Look-ups in named tables: a row name and a column name give one cell, copied from the table.

birupe
         befigi  nimus  tof  fop  melofa  lifa
rade         72    135  163  119     174   149
gal         140     45  151  108     161   129
mabanog     108     95  145  120     175   160
kul         105     85  156  110     166   136
rez         114     86  150  122     170   157
tileba      113     79  145  116     170   147
tepi        107     90  156  110     166   130
bas         143     40  149  110     162   134
niti         75    140  154  118     174   145
saberog     100    121  139  138     193   198
mavud       108     93  148  120     172   157

What is the befigi of mavud in birupe?
108
What is the nimus of tileba in birupe?
79
What is the fop of gal in birupe?
108
What is the melofa of tepi in birupe?
166
What is the lifa of gal in birupe?
129
What is the tof of mabanog in birupe?
145
What is the fop of mavud in birupe?
120
What is the fop of kul in birupe?
110
What is the befigi of rade in birupe?
72
What is the melofa of kul in birupe?
166
Row with the largest nimus: niti

Table volega
,zogis,mizu,dato,devuzo
ritodap,35.40,76.05,61.12,77.06
nupu,38.17,52.90,29.58,57.41
vodiz,41.70,70.72,60.54,31.48
kebeto,32.91,65.68,46.69,54.53
tavik,20.01,74.94,51.00,42.96

vodiz, zogis: 41.70
kebeto, mizu: 65.68
ritodap, devuzo: 77.06
ritodap, dato: 61.12
kebeto, dato: 46.69
tavik, mizu: 74.94
nupu, mizu: 52.90
kebeto, zogis: 32.91
ritodap, mizu: 76.05
tavik, zogis: 20.01
nupu, zogis: 38.17

zod.tsv
	duvamup	zinokez	sul	dibi
seve	96	122	115	142
nizeruk	12	122	115	188
libate	83	122	115	147
kag	35	122	115	162
sige	231	118	115	18
rokini	-420	143	149	535
nepan	-646	171	175	715

sul of rokini: 149
duvamup of rokini: -420
sul of nepan: 175
zinokez of libate: 122
sul of kag: 115
zinokez of nizeruk: 122

zaf:
columns: tob, tanuna, fises
gur: [25425, 62359, 68112]
gid: [47039, 67204, 48856]
meb: [47950, 59899, 44681]
zov: [40775, 65782, 50406]
gadenu: [33257, 62797, 85307]
livav: [41288, 69465, 48317]
pasib: [9852, 64469, 74838]

tanuna of livav is 69465
tob of meb is 47950
fises of gid is 48856
fises of gadenu is 85307
tob of gid is 47039
tob of gadenu is 33257
tanuna of gur is 62359
tob of livav is 41288
tob of zov is 40775
fises of meb is 44681
tanuna of pasib is 64469
fises of livav is 48317
tanuna of gadenu is 62797

dunom
|  | zipe | zumokeg |
|---|---|---|
| davom | 0.42 | 0.22 |
| kam | 0.32 | 0.05 |
| zabo | 0.34 | 0.66 |
| loni | 0.26 | 0.81 |
| lotisaz | 0.41 | 0.69 |
| lobegup | 0.33 | 0.16 |
| vidi | 0.54 | 0.37 |
| talor | 0.58 | 0.19 |
| setosul | 0.58 | 0.08 |
| gulos | 0.45 | 0.26 |

zumokeg of setosul: 0.08
zipe of zabo: 0.34
zumokeg of vidi: 0.37
zipe of loni: 0.26
zumokeg of talor: 0.19
zipe of setosul: 0.58
zumokeg of lotisaz: 0.69
zipe of vidi: 0.54
zumokeg of loni: 0.81
zumokeg of lobegup: 0.16
zipe of kam: 0.32
zipe of gulos: 0.45
zumokeg of zabo: 0.66
zipe of davom: 0.42
Row with the largest zumokeg: loni

detedu =
,pigid,rif,mifiv,baruver
vumuva,-82,-359,-265,-59
vibeta,88,513,612,-434
seze,3,-165,-168,442
lalu,173,-650,-363,567
fupa,3,-456,-70,442
gos,-252,-359,417,-809
zaf,-422,-262,-363,66

pigid of vumuva: -82
baruver of vumuva: -59
rif of zaf: -262
rif of vumuva: -359
baruver of gos: -809
mifiv of seze: -168
pigid of gos: -252
rif of lalu: -650
baruver of zaf: 66
pigid of vibeta: 88
Row with the largest baruver: lalu

midizu =
,kezusuz,metubin,derep,dok,sakolaz,ton,tegupe,tinebis,vup,tenofu
fosene,-7.147,6.539,6.313,3.286,-6.977,1.404,2.686,-1.638,-0.732,-7.700
noko,7.193,6.607,-5.823,-7.572,5.334,-3.781,0.056,5.942,3.360,-7.262
kego,-4.820,5.477,-0.580,-7.551,-0.086,5.212,5.368,1.398,-0.820,-1.581
sen,3.834,4.381,-0.772,-3.552,-6.640,-6.613,-5.339,-2.303,-2.086,1.978
sovi,5.635,-4.178,-5.131,4.531,-6.451,-0.990,2.585,3.512,6.974,5.038
zag,-6.499,6.830,1.256,-7.001,-5.492,-1.257,-6.445,3.292,-0.007,3.595
katez,4.380,-5.605,-1.496,3.722,6.208,0.962,5.917,3.089,3.933,0.126
reze,-6.019,5.286,2.047,-3.122,-3.017,-2.079,7.470,0.215,-6.255,7.691
mar,6.959,-7.932,-1.572,7.541,0.014,-1.604,-1.301,-6.110,-5.288,-7.818
zar,-4.908,-0.434,5.714,-3.202,4.229,-5.997,2.814,6.516,-2.977,-1.118
bapu,-6.285,0.393,-1.292,-7.480,-0.147,5.539,1.130,-3.976,5.320,5.381

zag, vup: -0.007
katez, kezusuz: 4.380
sen, vup: -2.086
zag, ton: -1.257
fosene, vup: -0.732
bapu, ton: 5.539
sovi, kezusuz: 5.635
bapu, tegupe: 1.130
kego, tenofu: -1.581
kego, metubin: 5.477
noko, sakolaz: 5.334
mar, sakolaz: 0.014
zag, kezusuz: -6.499

peko =
|  | dusovo | bife | tukigok | podasum | mokek | benobe | pes |
|---|---|---|---|---|---|---|---|
| mura | 46.202 | 35.448 | 41.002 | 41.710 | 45.491 | 50.520 | 37.483 |
| pafur | 44.598 | 32.204 | 34.769 | 53.984 | 66.234 | 66.332 | 23.369 |
| zopami | 31.581 | 52.531 | 32.680 | 39.338 | 44.382 | 83.906 | 34.435 |
| zeki | 17.638 | 51.268 | 26.623 | 56.286 | 53.947 | 49.309 | 26.104 |

pafur, bife: 32.204
pafur, mokek: 66.234
mura, mokek: 45.491
zeki, dusovo: 17.638
zeki, bife: 51.268
pafur, dusovo: 44.598
Row with the largest pes: mura

lol
columns: kodomu, rigola, pekit, megu, les, rogu, kizoma, lefod
sinusa: [5251, 6634, 3906, 5835, 6501, 7125, 8829, 7230]
fadi: [6218, 7795, 7502, 6232, 6227, 9045, 4719, 6136]
kade: [2311, 7309, 6843, 7321, 5663, 6072, 6725, 6807]
tebot: [2749, 6063, 8353, 3204, 5001, 4960, 7196, 4963]
tof: [8108, 3388, 7690, 4158, 5970, 7702, 7901, 6626]
vom: [4718, 5067, 7221, 6487, 9266, 6648, 7196, 6530]
litet: [7158, 3919, 4504, 8325, 8228, 6492, 6261, 6918]
rok: [6570, 9209, 4691, 5025, 2950, 6628, 6351, 6546]
pag: [3655, 3532, 5954, 8543, 6189, 7165, 5143, 5247]
linufak: [8306, 3986, 7068, 6660, 4014, 7740, 7844, 3315]
raz: [5043, 7326, 6943, 7639, 8177, 6192, 9727, 4526]
bogugek: [7758, 6958, 7724, 9105, 7615, 6204, 7910, 8739]
vur: [5917, 2780, 7255, 4954, 3977, 9204, 4823, 5849]
fofo: [8124, 8624, 3695, 3780, 5555, 5607, 6455, 9110]

What is the rogu of sinusa in lol? 7125
What is the lefod of linufak in lol? 3315
What is the kizoma of linufak in lol? 7844
What is the rigola of pag in lol? 3532
What is the rigola of vur in lol? 2780
What is the kodomu of litet in lol? 7158
What is the rigola of linufak in lol? 3986
What is the les of pag in lol? 6189
What is the megu of vom in lol? 6487
What is the pekit of linufak in lol? 7068
What is the kodomu of tof in lol? 8108
What is the megu of raz in lol? 7639
What is the kizoma of vom in lol? 7196
What is the rigola of fofo in lol? 8624
What is the pekit of fadi in lol? 7502
Row with the largest lefod: fofo

